A small network was shown many inputs. Here are its activations along a few directions, one row for each input.
Each table varies a few parts of the input and shows all the possible inputs, shuffled.
A made-up example of a description, with smaller parts first: one of 8 places around a ring, together with either a single point or (one of 2 separate values, together with one of 4 places along a line) or one of 9 places around a ring.
Shared parts are said once, and a part with two or three values counts as separate values.
In the rows, zero is written as 128.

Other details of the inputs vary at random and push rows far along three fixed directions, the same in every table; ignore that.

A family of inputs:
R1: [171  49 119 110 142  88 137 169 114  72 156 126 142 123]
R2: [132 147 174 130 135 145 143 143 125 175 112  86 106  97]
R3: [ 70 140  90 109 146 118 155  70  82 144 127 162 149 158]
R4: [106 172 121 114 135 139 150  90 144 132 139 156 129 153]
R5: [123  98  85 128 106 106 100 137 140  83 105 151 138 141]
R6: [110 171 139 159 106 152  89 172 137 145  82 106  89  89]
R7: [137 121 135 118 127 135 150  85 129 150 131 130 142 150]
R8: [121 106  83 122 103 120 105 144 126  84  99 156 121 146]
R9: [139 147 169 119 146 128 188 132 116 148 151 112 132 119]
R10: [120 147  95 142 110 142  94 122 142  97 131 164 124 138]
R11: [106 128  86 134 113 119  89 118 151 108 101 151 133 153]
R12: [150 140 190 132 152 133 149 151 138 161 148  82 118  76]
R13: [138  23  87 119 142  84  93 177  63  79 125 119 134  86]
R14: [174  61 113 126 125 121  87 176 111  78 144 128 112 109]
R15: [171  50 116  92 153 108 117 162 103  84 153 127 115 133]
R16: [148 131 183 131 126 132 175 162 110 160 116  80 118  84]
R17: [116 155 124 130 110 140 158  74 139 148 124 148 150 156]
R18: [113 142 163 151 134 139 147 128  74 186 130  93 127  63]
R19: [169  61 114 117 134 104  97 182 124  68 141 124 119  96]
R20: [136 137 137 120 135 126 180  86 125 132 165 147 158 161]
R21: [103 162 126 122 150 125 132  88 154 144 150 141 145 173]
R22: [130 114 136 106 136 102 191  81 131 140 137 132 169 164]
R23: [140 134 176 131 138 131 141 138 139 174 119  81 123  93]
R24: [156  88 148  87 168 114 163 120 108 131 168 113 128 153]
R25: [102 176 112 173  92 160  63 150 148 139  86 130 105 114]
R26: [109 146 109 106 125 131 156  77 137 135 117 152 135 166]
R27: [ 91 190 113 173 113 145  53 168 167 119 106 137 103 108]
R28: [107 146  91 141 114 120  96 137 153  85 125 162 133 138]
R29: [148 149 189 127 140 141 170 162 119 152 141  90 108  74]
R30: [119 143 114 121 140 133 127  81 137 133 157 155 145 184]
R31: [158 138 189 136 142 149 145 144 124 167 155  87 113  85]
R32: [ 88 174 111 172 101 140  51 163 160 134  82 122 108 120]
R33: [110 129  87 131 107 118  97 118 151 102 101 153 134 143]
R34: [142 164 180 151 123 152 149 146 129 154 141 102 118  80]
R35: [124 134 114 117 117 136 152  65 138 139 129 153 150 164]
R36: [136 121 135 117 124 125 187  77 122 145 140 135 162 164]
R37: [118 128 114 120 128 132 132  72 135 148 132 145 149 187]
R38: [ 86 181 110 164 102 153  60 166 144 135  77 126  93 127]
R39: [171  52 117  94 150 109 124 161 103  81 152 127 114 127]
Each input here is: one of 3 separate values, together with either a single point or (one of 2 separate values, together with one of 6 places along a line).
- Changing only the choice among 3 separate values turns R9 into R1. The same change can be made to R6. Which row results? => R11
- Change only the choice among 2 separate values in R30. List by row number the other rows that result. => R37
- Change only the choice among 3 separate values in R16. List by row number the other rows that result. => R22, R36
- Change only the choice among 2 separate values in R31. List by row number the other rows that result. => R25
- Change only the choice among 3 separate values in R15. List by row number the other rows that result. => R27, R31

A family of inputs:
R40: [122 126 108 142 110 127 101 152 127 105 111 137 121 118]
R41: [123 131 128 117 139 127 143 109 121 135 139 134 133 139]
R42: [120 128 107 140 113 127 100 154 128 106 109 136 118 121]
R43: [123 141 130 135 120 136 132 110 131 144 124 130 133 133]
R44: [191  35 131  92 142  99 145 156 115  81 157 117 132 125]
R45: [135 142 138 126 129 135 133 113 150 134 135 130 131 146]
R46: [126 121 128 112 144 121 148 107 120 133 142 133 137 142]
R47: [120 136 114 147 116 135  98 147 122 116 122 134 119 113]
R48: [123 137 125 131 121 129 140 114 127 131 126 136 137 130]
R49: [121 139 130 129 124 134 134 109 131 142 124 130 132 138]
R50: [124 130 129 121 137 128 144 109 120 135 141 133 136 136]
R51: [120 133 131 120 143 123 141 112 124 139 138 129 134 136]
R52: [121 131 130 122 133 127 132 111 133 141 125 125 134 139]
R53: [121 132 127 123 130 129 133 110 132 140 124 129 132 142]
R54: [124 130 128 121 129 130 137 109 129 139 126 130 132 143]
R55: [116 131 108 141 114 126 101 151 131 109 108 136 119 122]
R56: [117 128 109 139 117 123 100 153 131 109 109 133 121 120]
R57: [156 154 203 144 142 148 143 177 131 164 145  72 103  60]
- What is each input in this table made of? => one of 3 separate values, together with either a single point or one of 5 places along a line
- Changing only the choice among 3 separate values turns R40 into R50. The same change can be made to R48. Which row results? => R47
- Start at R43 and move only the place on the line of 5, one step at a time. The first step leads to R49. Which rows follow, in order? => R54, R53, R52

A family of inputs:
R58: [170 107 187 109 162 112 194 145 115 143 168  91 137  89]
R59: [130 148 137 150 121 149  74 174 131 130 122 115  93 102]
R60: [ 77 221 134 134 115 144 156  61 181 172 108 150 144 176]
R61: [169  92 167 111 149 129 128 175 112 136 142  85  94  92]
R62: [ 78 122  72 162  97 122  81 165  71 106  74 146 121  86]
R63: [182  87 192 116 142 122 177 133 128 163 147  74 137  99]
R64: [155 153 197 136 142 146 178 133 125 164 160  94 124  72]
R65: [116 120 174 139 120 130 179 117  77 212  84  66 134  67]
R66: [138  98 102  93 141 103 164 106 126  87 159 159 152 168]
R67: [137  93  86 148 113 130  30 188 127  73 124 139  99 116]
R68: [ 19 226 109 146 130 147 144  40 102 212  92 148 147 151]
R69: [155  62  69  91 132 104 136 103 115  52 164 186 151 188]
R70: [ 98 163 111 122 145 131 128  67 151 142 147 159 152 188]
R71: [151  61  71  85 136  98 145 106 115  52 159 183 147 192]
R72: [107 142  98 143 124 132  62 171 145  96 110 140 101 130]
R73: [132 149 139 165 113 136  94 185 137 111 128 121 111  79]
R74: [ 75 219 127 137 118 140 149  56 183 166 109 153 152 178]
R75: [114 151 128 141 135 129  86 162 145 126 119 119 109 110]
R76: [184  92 193  99 142 127 194 128 123 160 142  77 126 110]
R77: [178  36  95  76 135 103 159  80 123  89 150 155 160 198]
R78: [124 147 101 184  74 152  30 192 157  95  80 129  97  97]
- What is each input in this table made of? => one of 3 separate values, together with either a single point or one of 6 places around a ring
- Changing only the choice among 3 separate values turns R63 into R73. The same change can be made to R74. Which row results? => R58
- Change only the choice among 3 separate values in R71. List by row number the other rows that result. => R61, R76
- List by row number the other rows that have the choice among 3 separate values in common with R75. => R59, R61, R67, R68, R70, R72

A family of inputs:
R79: [ 68 244 124 133 111 149 184  72 141 151 125 172 125 146]
R80: [115  70  74  92 150 102  81 160 122  65 107 150 103 134]
R81: [146  80 103 106 113 138 112  94 107 128 127 152 114 167]
R82: [ 79 209 125 133 121 129 131  54 188 190  86 128 149 156]
R83: [189  73 164 118 116 112 171 145 125 133 130  93 148  58]
R84: [138  71  90 141  86 101 116 129 130  70 119 147 160 137]
R85: [131 152 155 146  95 148  79 191 147 155  58  84  71  85]
R86: [154  84 171  75 162 122 208  69 146 183 126  84 134 140]
R87: [164 205 197 112 173 166 165  49 199 167 232 144 139 196]
R88: [ 92 169 142 139 128 128 154  83 168 192  94 132 158 186]
R89: [ 97 104  64 115 150  75 109 124 120  83 121 170 146 203]
R90: [106  86  85 132 116  93 123 147 108  58 150 169 153 123]
R91: [140 142 131 202  68 139  82 213 137 105  73 119 114  73]
R92: [ 96 195 133 166 130 167  59 160 108 140 108 124  78  59]
R93: [ 93 189 130 165 118 172  69 176 105 147 115 127  67  76]
R94: [135  76  59 138 118 120  91  94 112 102 127 169 155 202]
R95: [ 96 102  61  92 140 104 113 129 114  83 122 168 136 208]
R96: [224 131 222  93 167 135 227 116 196 118 234 108 144 141]
R97: [165 112  99  95 151 106  76 132 224  42 176 178 123 233]
R98: [130 195 139 176  61 160 103 170 146 132  67 120  89  76]
R99: [112 169 142 186  81 185  64 174 117 162  88 103  94 102]
R100: [ 91 200 124 138 121 176 133  31 151 192 112 148 131 156]
R101: [116 190 148 170 100 153 123 212 105 118 106 106 103  64]
R102: [119 160 160 110 144 146 180  11 139 216 154 128 171 146]
R103: [116 107  93 138 152 115 116 123  84 118 161 153 137 155]
R104: [109 101  52 122 114  96 110 138 127  53 137 178 145 120]
R105: [125  83  75 143 119  95 115 179 101  48 133 172 139 131]
R106: [113 117  53 102 129 110 141 100 123  55 131 191 142 154]
R107: [192  32 205 101 155  97 166 155 110 160 132  33 145  84]
R108: [123 152 156 162  93 156  86 203 141 161  63  69  92  99]
R109: [138  47  70 145 110 118  53 133 108  83 125 140 144 145]
R110: [172  57 200  93 187  81 172 175  85 147 158  44 136  65]
R111: [ 51 216 125 156 147 142 130  55 117 177 161 149 152 150]
R112: [177  48 112 103 100 115 177 127 104  88 132 136 154 162]
R113: [ 99 166 141 147 137 120  78 199 142 143  95  94  98  48]
R114: [207  55 188  98 127 128 194 145 111 127 125  78 128  58]
R115: [139 113 189  64 185 111 222 102 107 183 156  89 114 132]
R116: [168  65 167 104 178 113 140 148  73 146 177  92 127  53]
R117: [ 66 225 124 142 138 169 141  73 104 173 146 148 135 173]
- Changing only one part turns R107 into R84. The same change can be made to R82. Which row results? => R83
- What is each input in this table made of? => one of 3 separate values, together with either a single point or (one of 2 separate values, together with one of 6 places around a ring)
- Start at R95 and move only the place on the ring of 6, one step at a time. The first step leads to R115. Which rows follow, in order? => R80, R113, R110, R89
- List by row number the other rows that have the choice among 3 separate values in common with R111. => R81, R87, R92, R93, R94, R99, R100, R102, R103, R109, R116, R117

A family of inputs:
R118: [108 181 151 154 122 147 139 129 120 155 132 119 126 105]
R119: [ 98 170 127 137 125 135 108 146 148 133 104 125 111 120]
R120: [165  89 138 121 130 122 132 130 130 119 142 117 138 129]
R121: [157  94 136 109 123 119 144 140 137 110 122 119 128 126]
R122: [106 178 148 154 117 141 137 139 124 151 125 120 124 102]
R123: [164  89 140 120 123 121 137 142 129 116 138 114 130 130]
R124: [168  95 138 117 127 129 135 138 125 117 135 120 122 133]
R125: [121 143 128 134 138 141 107 139 125 135 131 129 110 129]
R126: [124  54  72  71 123 100 176   4 113 138 114 168 186 242]
R127: [110 121  82 125 124 116  89 147 139  87 108 158 119 162]
R128: [110 176 149 139 134 142 125 140 139 157 119 115 109 120]
R129: [162  87 138 119 127 113 140 140 140 113 130 114 141 126]
R130: [146  99 128 121 131 117 143 153 103 111 134 124 122 111]
R131: [ 93 154 101 105 155 124 152  31 141 148 161 175 167 210]
R132: [ 90 137  53 157 103 120  26 166 149  71  97 170 115 150]
R133: [ 97 159  98 102 142 126 183  34 125 136 153 184 164 205]
R134: [167  85 139 121 133 127 131 128 125 123 149 118 137 125]
R135: [ 71 115  35 160  83 128  12 155 121  99  42 155 108 148]
R136: [112 173 151 149 130 140 142 119 124 158 135 120 136 103]
R137: [165  89 140 122 126 132 130 133 121 120 148 119 129 130]
R138: [160  91 138 120 121 118 141 144 136 111 130 115 134 132]
R139: [145  93 130 124 134 110 140 146 107 114 142 122 139 107]
R140: [165  94 136 116 123 124 136 145 130 115 129 120 121 130]
R141: [104 176 147 154 121 132 139 138 135 148 117 119 135  98]
R142: [137  64 126 123 117 116 138 133  72 150  92  96 133  98]
R143: [105 173 153 144 136 131 128 134 150 158 119 110 128 115]
R144: [143  95 133 124 129 111 147 156 107 107 135 117 133 110]
R145: [146  99 132 118 133 113 152 155 107 109 129 122 127 112]
R146: [161  95 135 111 125 128 131 135 127 114 132 120 123 125]
R147: [161  96 135 118 121 121 137 151 136 109 120 118 123 129]
R148: [167  93 135 120 126 135 128 138 123 118 139 123 119 129]
R149: [145  95 129 115 136 126 139 138  96 115 145 125 124 104]
R150: [ 89 129  52 149 105 114  35 167 155  63  87 168 112 146]
R151: [164  90 138 108 130 132 138 126 122 121 142 122 125 126]
R152: [111 179 146 151 125 154 135 130 117 155 130 127 116 104]
R153: [130 139 136 135 114 128 127 131 157 128 110 123 128 121]
R154: [ 90 136  56 155 101 123  32 167 143  70 100 170 110 157]
R155: [104 172 152 145 131 136 126 143 144 152 118 110 119 119]
R156: [107 172 148 143 127 134 150 120 131 156 125 121 130  99]
R157: [162  87 133 119 129 127 127 126 129 119 141 122 128 122]
R158: [102 176 148 146 122 131 148 127 137 150 114 120 131  96]
R159: [105 178 150 132 135 141 131 130 141 160 119 112 113 114]
R160: [146  90 129 119 140 120 139 130 101 118 150 125 132 104]
R161: [140  98 131 111 132 111 154 147 109 108 129 122 130 107]
R162: [162  93 137 125 122 128 125 141 126 113 139 117 127 130]
R163: [109 175 154 148 136 150 119 128 131 165 137 114 116 117]
R164: [ 94 154 104 100 152 122 161  36 138 141 159 171 163 219]
R165: [ 91 154  99 100 155 124 154  28 143 146 157 175 160 205]
R166: [161  92 135 108 124 122 139 138 131 114 129 117 124 124]
R167: [109 177 151 136 128 145 151 118 120 156 128 122 124 103]
R168: [122 149 134 132 137 137 113 141 128 137 126 125 110 129]
R169: [161  90 134 117 128 121 130 128 132 115 136 119 130 124]
R170: [108 175 150 131 139 145 125 127 135 157 125 115 112 116]
R171: [114 168 126 152 105 140 106 130 162 134 104 132 121 121]
R172: [ 96 131  67 130 122 115  74 125 147  90 113 167 125 163]
R173: [143  97 130 111 133 115 149 144 103 112 136 123 127 106]
R174: [149  89 132 124 141 120 137 135  98 120 155 123 138 107]
R175: [119 144 133 137 139 130 107 134 133 138 132 121 126 123]
R176: [111 169 152 134 145 137 131 114 140 163 132 113 122 117]
R177: [110 171 152 129 144 150 132 116 132 165 135 116 114 117]
R178: [163  89 137 119 127 116 135 136 135 118 137 117 138 127]
R179: [109 173 149 143 130 139 147 113 126 157 131 121 130 101]
R180: [110 174 152 152 127 151 142 122 116 159 140 122 126 106]
- Changing only one part turns R139 into R178. The same change can be made to R145. Which row results? => R147
- Changing only one part turns R165 into R160. The same change can be made to R163. Which row results? => R180
- What is each input in this table made of? => one of 3 separate values, together with either a single point or (one of 4 places along a line, together with one of 5 places around a ring)
- Change only the choice among 3 separate values in R138. List by row number the other rows that result. => R144, R155
- Change only the choice among 3 separate values in R124. List by row number the other rows that result. => R133, R168
- Start at R160 and move only the place on the line of 4, one step at a time. The first step leads to R179. Which rows follow, in order? => R156, R158
